These are the activations of a small neural network, seen along a few directions. Each row is one input.
Each table varies a few parts of the input and shows all the possible inputs, shuffled.
Descriptions start from the smaller parts, as in this example, which fits no table here: one of 4 places along a line, together with either a single point or one of 9 places along a line or (one of 2 separate values, together with one of 8 places around a ring).
Shared parts are said once, and a part with two or three values counts as separate values.

Other details of the inputs shift rows strongly along two fixed directions, in all tables alike. That doesn't count.
To show where, the next rows are all for the same input, with only those details redrawn:
[  2  20  16  21  -4 -10  21 -14   4   1 -18   4]
[-33 -17  -5 -27  28  10  -4  30 -22   8  19  12]
[ -4   2  -9 -12   5   4   6   2   2   7   7   3]
[ 67  50 -15  30 -53 -13  35 -68  62   4 -23 -18]
[-91 -26  54   2  68  -1   0  66 -78  -2  -4  35]
[ 42  28 -22   2 -32  -3  19 -38  43   6  -3 -13]
[ -6  12  12  12   4  -6  16  -4  -3   2 -11   6]

A family of inputs:
R1: [  6  -2 -14 -18  -6   6 -19  -3   6  -2  18  -9]
R2: [ -3   3   7   5  -4  -3 -11  -4  -5  -5   0  -5]
R3: [-71 -28  28 -20  58   7  -8  57 -61   4  11  26]
R4: [  2 -20 -26 -29  -5  13 -18   4   9  12  23   8]
R5: [-14  -7  -9 -28  17  10  -4  16  -9   6  17   6]
R6: [-10 -21 -29 -38   1  11 -29  15   4   4  33  -7]
R7: [ -8  27  66  78 -10 -28  25 -24  -9  -6 -58  20]
R8: [  0 -21 -35 -48   2  18 -34  14   0   3  39  -9]
R9: [-16 -24  -8 -20   5   9 -16  14  -6  11  14  12]
R10: [ 43 -28 -43 -21  22  11   4  32  -7 -32  14 -52]
R11: [-25 -47 -38 -58  13  25 -33  34  -7  18  45  11]
R12: [  7 -13 -16 -18  -4  11 -13  -3   5  12  17   8]
R13: [ 11  17  -4   6 -13  -7  15 -19  22   4 -11  -3]
R14: [-2 10  4  4 -1 -6 12 -5  9  3 -5  5]
R15: [ 12   4 -26 -19 -12   4   4  -9  26  11  10  -4]
R16: [ 10  -2 -21 -13 -17   4 -16  -7  18   2  14 -12]
R17: [  2  20  16  21  -4 -10  21 -14   4   1 -18   4]
R18: [ -9 -20  -5 -22   9  13 -18  12 -12   9  16  13]
R19: [ 14  18   9  27 -26 -13   2 -24  18  -9 -15  -9]
R20: [ -7  -7 -19 -33  13  11  -2  11   0  11  23   3]
R21: [-51 -36  18 -20  40  15 -25  46 -51   7  16  29]
R22: [ 18   8 -25 -19  -9   7   4 -11  20  11  13  -4]
R23: [ -2  18  50  56  -7 -17  18 -21 -11  -3 -41  17]
R24: [ 14   0 -19 -14 -13   6 -16  -8  11   2  16 -11]
R25: [-15 -32 -19 -37  13  20 -25  23 -15  16  30  14]
R26: [ -2 -10 -19 -21  -7   5 -21   5   5  -1  19  -7]
R27: [-90 -39  59   8  59  -2 -15  63 -76   0  -6  42]
R28: [  8  17  -1  11 -13  -8  17 -16  19   2 -12   0]
R29: [ -4 -15 -40 -44  -1  13  -7  11  17  13  29  -3]
R30: [-20 -36 -24 -42  11  18 -26  25 -10  13  31  14]
R31: [ 69  28 -27  18 -60  -5  10 -63  63  10 -12 -10]
R32: [ 18   2 -37 -37  -7  14  -4  -5  21  13  24  -5]
R33: [ 44 -15 -23   3  20   1  15  23 -11 -38  -7 -53]
R34: [-34   9  73  58  19 -17  13   4 -41  -8 -44  29]
R35: [ -4  -6 -22 -27   2   7  -2   6   9   9  16   2]
R36: [ 15   2 -19 -15 -14   7 -18  -9  12  -1  15 -11]
R37: [  4   1 -18 -27   4   9   0   1   8   8  17   1]
R38: [  3  17  22  30 -12 -12   2 -16  -1  -9 -18  -4]
R39: [ -2  13  19  28 -15 -14   1 -13   5  -9 -18  -4]
R40: [ 23   0 -35 -23 -24   6 -18 -15  30   1  22 -16]
R41: [ 32  11 -27  -5 -34   1 -10 -26  34   0   9 -16]
R42: [-4  9  3  3 -1 -6 12 -4 10  4 -6  3]
R43: [ 35  10  31  64  18 -22  41  10 -24 -50 -52 -44]
R44: [  4  22  16  19  -4  -8  19 -14   5  -1 -18   4]
R45: [-20 -17  -8 -20   5   4 -23  17  -7  -1  17  -3]
R46: [ 22  -3  28  49  32 -15  30  26 -37 -48 -40 -39]
R47: [  6  19  22  28 -13 -11   0 -17   1 -11 -18  -5]
R48: [-8 -8  7  8 -4  0 -4  1 -2  5 -5 13]
R49: [-20  31  94  94   5 -33  30 -19 -33 -12 -71  27]
R50: [-24  13  69  57  14 -18  13  -2 -34  -8 -43  27]
R51: [ 14  24   4  18 -16  -9  20 -22  21   3 -18   0]
R52: [ 50  17 -37  -9 -40   3  -8 -40  45   2  14 -23]
- Changing only one part turns R52 into R38. The same change can be made to R10. Which row results? => R43
- What is each input in this table made of? => one of 4 separate values, together with either a single point or (one of 3 separate values, together with one of 4 places along a line)
- Which other rows does R37 become when the choice among 4 separate values takes its other values? List them by row number. => R5, R32, R44
- Which other rows does R18 become when the choice among 3 separate values takes its other values? List them by row number. => R5, R8

A family of inputs:
R53: [-41   6  87  78  33 -28  18  22 -60 -30 -55  13]
R54: [ 64   4 -66 -27 -40  10  -3 -31  55   2  23 -36]
R55: [ 37  60  54  93 -28 -38  51 -53  20 -23 -70 -12]
R56: [-69 -53   3 -47  70  19 -17  80 -64   1  30  17]
R57: [ 41   2 -24  -1 -20   3  -5 -18  20  -8   5 -25]
R58: [  5  16 -13 -14 -40   3 -12 -42  43  34  12  27]
R59: [-74 -51   5 -47  68  19 -26  83 -68  -4  32  15]
R60: [-44 -17  25  -1  46   2   6  46 -48  -7  -5  12]
R61: [-45  11  86  74  34 -28  22  20 -57 -25 -56  12]
R62: [ 4  0 -4 -4 11  1 12  7 -4 -2  0 -6]
R63: [-56 -25 -13 -55   7  21 -38  19  -8  38  43  44]
R64: [ 28 -47 -85 -85  -2  35 -42  23  19   6  66 -26]
R65: [-71 -56   3 -43  63  19 -31  82 -68  -5  31  11]
R66: [ 40  60  52  92 -26 -36  60 -53  20 -18 -72  -9]
R67: [ 66   5 -75 -45 -35  16  -5 -30  58   7  35 -36]
R68: [ 12  36  52  68  -5 -29  35 -24  -1 -21 -54  -4]
R69: [ 42   3 -25  -2 -21   4  -5 -16  21  -9   3 -23]
R70: [ 29  22 -42 -27 -59   8 -12 -58  67  39  25  16]
R71: [ -4  10  38  43   6 -17  15   0 -16 -17 -34  -3]
R72: [ 35  15 -60 -49 -61  17 -21 -57  73  43  39  12]
- Changing only one part turns R58 into R63. The same change can be made to R56. Which row results? => R60
- What is each input in this table made of? => one of 4 separate values, together with either a single point or one of 4 places along a line
- Which other rows does R53 become when the choice among 4 separate values takes its other values? List them by row number. => R57, R64, R69
